Each row below holds a small network's activations on one input, seen along a few directions.
In each table, some parts of the input vary, and every possible input appears once, in random order.
A made-up example of a description, with smaller parts first: ring(8) and (point or ring(11) or (values(2) and line(6))).
Shared parts are said once, and a part with two or three values counts as separate values.
(in the rows, 128 means zero)

Table:
r1: [174  94 144 166  95 119 128 171  90 115 102 184 141 149  66 145 116]
r2: [106 162 131 122 126 151 122 151  64  91 104 157  92  78  82 131 127]
r3: [107 151  83  53  90 134 105 138 161 128 161 123 121 145 148 119 160]
r4: [140 161 105 179 176 149 162 103 127 221 117 106 135  89 176 166  46]
r5: [150  74 178 130 120 103 144 142 174 134 100 117 145 170 120 111 142]
r6: [ 83 180 114  60 131 147 112 120 108 116 180  93  92 123 152 110 155]
r7: [ 87  91 110  97 133 106 105 118 192 103 148 111 153 165 181 115 162]
r8: [172 127  58 158 116 108 163  87 172 208  99 147 173 111 158 146  61]
r9: [152 115 177 184 150 138 136 145  47 116 127 161 115 134  63 133 113]
r10: [143 114 207 157 155 117 138 102 137 123 129  87 116 138 123 114 157]
r11: [ 79 127 134 113 161 124 109  88 149  86 176  69 127 143 192 113 160]
r12: [144 138  97 117  82 140 114 171 115  95  94 180 126  90  75 133 137]
Q: What do these inputs look like to the network?
A: values(2) and (point or ring(5))
Q: Changing only the values(2) part turns r7 into r11. The same change can be made to r5. Which row results?
A: r10

Table:
r13: [103 163 113  90 145 138 128  61 142 124 206  63 108 135 202  99 132]
r14: [177 175 157 163 105 160 141 132  52 173  93 146 105  89  72 167  75]
r15: [124 152 102 170 167 152 147  74 129 160 112 100 127  82 162 150  74]
r16: [173 125 193 193 128 131 150 140  81 182 101 173 106 124  62 172 112]
r17: [132  84 128 101  96  85 124 118 222 127 148  66 148 201 212 108 131]
r18: [117 156  23 138 141 159 143 122 165 181 113 155 133  84 155 140  67]
r19: [123 131 146 145 118 156 114 141  42  56 106 155  89 107  74 132 121]
r20: [116 114 148 195 189 123 144  99 145 173 113 120 160 116 170 157  97]
r21: [180 173  80 135  82 155 123 181  73 193  98 198 131  72  73 157  79]
r22: [ 81 126 182  96 171 117  97 140 146  93 156  77 100 147 151  83 203]
r23: [123 136  72 109 101 140 124 205  54  69 116 212 129  98  77 148 130]
r24: [ 69 162 154  67 139 140 117 107 116  83 159  70  83 108 149  72 193]
r25: [176  64 161 169 105 111 139 171 121  59  96 179 185 164  44 111 152]
r26: [171  68 125 165 141  83 166  89 187 177  74 131 182 134 172 133  82]
r27: [114  96 167  88  93  97 107 154 218  80 133  77 134 168 151  90 197]
r28: [ 81 165  40  48 115 153 111  86 176 145 191 115 124 156 190 126 122]
r29: [231  86 158 176  90  85 164 138 122 184  75 176 148 139  43 147 122]
r30: [ 49 171  83  22 108 125  86 128 148  97 152 128 103 119 140 114 182]
r31: [106 132 142 121 174 106 111 103 158 132 192  65 131 176 208 111 152]
r32: [117  81 186 169 154 143 123 172  61  71 125 155 135 139  52 142 136]
Q: What do these inputs look like to the network?
A: line(4) and ring(5)
Q: Changing only the ring(5) part turns r16 into r32. The same change can be made to r29. Which row results?
A: r25
Q: Change only the line(4) part in r20. List by row number the other rows that result.
A: r15, r18, r26
Q: Change only the ring(5) part in r24. List by row number the other rows that result.
A: r13, r14, r15, r19
Q: Change only the ring(5) part in r28. List by row number the other rows that result.
A: r18, r21, r23, r30

Table:
r33: [155  94 179 200 144 103 109 147  63 102 115 208 128 129  46 137 151]
r34: [ 99 146  84  87 114 149 100 169  85  78 137 185 114 100  78 109 150]
r35: [113 124 208  92  96 115 113 173  59  48 131 108 104 146  81 136 181]
r36: [145 178 128 172 152 150 136 119  38 138 108 191 101  42  40 141 113]
r37: [ 98 112 150  57  91 143  98 142 188  42 151  77 105 171 143  82 206]
r38: [ 52 187 115  56 147 163 114 108 127 104 155  84  80  94 154 111 160]
r39: [112 157  59  81 120 148 137  93 180 151 162  73 127 141 212 103 100]
r40: [128 150  49 150 159  88 134  50 187 221 125 164 160  84 179 136 104]
r41: [184  67 155 196 116 120 155 166 141 146  64 155 158 151 106 145  77]
r42: [139  88 173 166 162  92 158  93 154 193 132  82 166 177 178 162  98]
r43: [181 144 112 182 119 137 155 149 107 206  89 152 150  92 113 192  58]
r44: [131  89 124  97 115 128 125 126 206 107 167  58 142 208 208  82 137]
Q: Changing only one part turns r43 into r41. The same change can be made to r39. Which row results?
A: r44
Q: What do these inputs look like to the network?
A: values(2) and ring(6)
Q: Change only the values(2) part in r37. List by row number the other rows that result.
A: r38

Table:
r45: [166 154 167 195 167 134 164  99 120 203 123 110 110 112 150 148  72]
r46: [ 54  73 161 108 188 111 111  79 202  13 158  24 141 158 218  63 193]
r47: [210 110 121 187 112 110 143 133 200 187  95 154 160 132 118 130 107]
r48: [120 163  72  45  90 126 115 104 150 138 212  68 115 193 201 102 144]
r49: [180 125 174 171 125 102 160 120 158 211  98 102 151 123 138 148  96]
r50: [101 125 105 133 125 138 103 178  58  56 109 186 124 111  92 149 124]
r51: [123 148 114 188 183 153 159  90 102 187 131 139 146 107 132 146  48]
r52: [168  90 152 102  64 127 124 192 115  91  98 158 118 125  60 105 162]
r53: [102 160 147 133 155 145 109 146  32  79 130 163 116 103  74 146 138]
r54: [153 131 202 109  88 117 132 154  94 109 108 138  96 124  46 118 174]
r55: [111 110  70 163 161 116 155  95 119 164 102 170 167 112 134 158  64]
r56: [150  92  77 153 115 107 147 105 164 166  95 180 182 126 132 154  85]
r57: [145 154 190 146 111 157 116 130  52 104 136 124  69 100  63 130 162]
r58: [ 78  98 147  84 155 111  89 122 190 124 205  73 127 219 203 116 194]
r59: [131  99 108 117  81 134 104 192 100  66  96 189 132 129  82 124 135]
r60: [ 57 215  42  12 128 162 116 109 192 152 153  69  94  73 204 109 149]
Q: What do these inputs look like to the network?
A: line(4) or (values(2) and ring(6))
Q: Change only the values(2) part in r54. List by row number the other rows that result.
A: r49
Q: Change only the ring(6) part in r57. List by row number the other rows that result.
A: r50, r52, r53, r54, r59

Table:
r61: [101 103 116  66 113 111  97 134 195  96 151 104 140 154 164  99 190]
r62: [ 73 121 115 125 174 142 121  85 118 102 176 100 134 146 175 120 107]
r63: [ 98 143 126 114 157 140 114 104 129 140 187  85 120 148 176 137 138]
r64: [101 156 138 103 150 124 124 108 125 160 178  78 101 155 178 124 138]
r65: [142 166 158  85  44 163  96 189  58  98 116 144  88  90  60 128 148]
r66: [ 89 147  91 157 171 141 148  82 112 129 111 124 146  77 161 135  80]
r67: [118 143 123 122 103 162  87 194  60  55 123 179  95  96  71 121 149]
r68: [116 167 103 138 162 145 141 102 133 173 127 114 126  76 148 152  99]
r69: [102 146 122 112 100 152 104 175  65  77 145 177  91 102  41 146 167]
r70: [192 120 230 156 122 112 151 137 118 139  83 106 153 156  92 125 150]
r71: [168 108  69 180 114 116 134 122 149 166  95 178 156 133 129 152  69]
r72: [148  92  63 177 121 102 143 116 123 150  87 178 179 126 134 159  60]
r73: [151  49 182 199 160  95 153 113 101  81 116 147 140 141 101 130 130]
r74: [ 93 137 118 131 161 148 111  91 134 114 180  94 116 154 178 116 124]
r75: [171 116  81 161 110 117 141 137 151 194 105 174 164 128 118 166  75]
r76: [174 125  96 147 104 117 154 140 153 218 102 172 148 130 117 144  75]
r77: [129 168 136  96 132 134 137 105 129 150 170  57 100 160 178 130 134]
r78: [110 160  94 160 163 151 136  88 134 144 120 120 121  83 157 132  90]
r79: [121 159 156  91  72 152  86 195  53 106 117 167  87  91  63 122 158]
r80: [147 178 113 114 142 148 160 100 134 187 116  85 104  82 145 141  89]
r81: [ 78  83  94  82 137 114 113 123 183  60 144 110 151 160 156  77 161]
r82: [129 133 139  51  79 104 117 134 203  98 142  86 123 162 170  98 175]
r83: [ 95  99 102  86 123 121 101 124 199  74 146 106 138 160 162  83 178]
r84: [163 108 229 165 142 100 143 142 113 151  89 129 147 154  93 125 159]
r85: [ 82 132 100 125 133 145 123 170  52  34 136 186 102 111  49 130 135]
r86: [154  80 198 193 159 113 146 127 114 105  89 142 148 152 106 139 153]
r87: [104 116 134  55 102  97 103 136 195 112 145 102 123 159 168  90 186]
r88: [201 130  95 137  87 136 168 133 155 210  96 151 152 137 117 145  74]
r89: [172  81 203 188 145  99 138 131 119 121 124 135 143 141  87 138 153]
r90: [121 175 115 123 158 136 150 102 131 195 122 109 105  79 147 136  97]
Q: What do these inputs look like to the network?
A: line(5) and (values(2) or line(4))
Q: Changing only the line(5) part turns r83 into r81. The same change can be made to r74. Which row results?
A: r62
Q: Change only the values(2) part in r73. List by row number the other rows that result.
A: r85
Q: Change only the line(5) part in r86. List by row number the other rows that result.
A: r70, r73, r84, r89
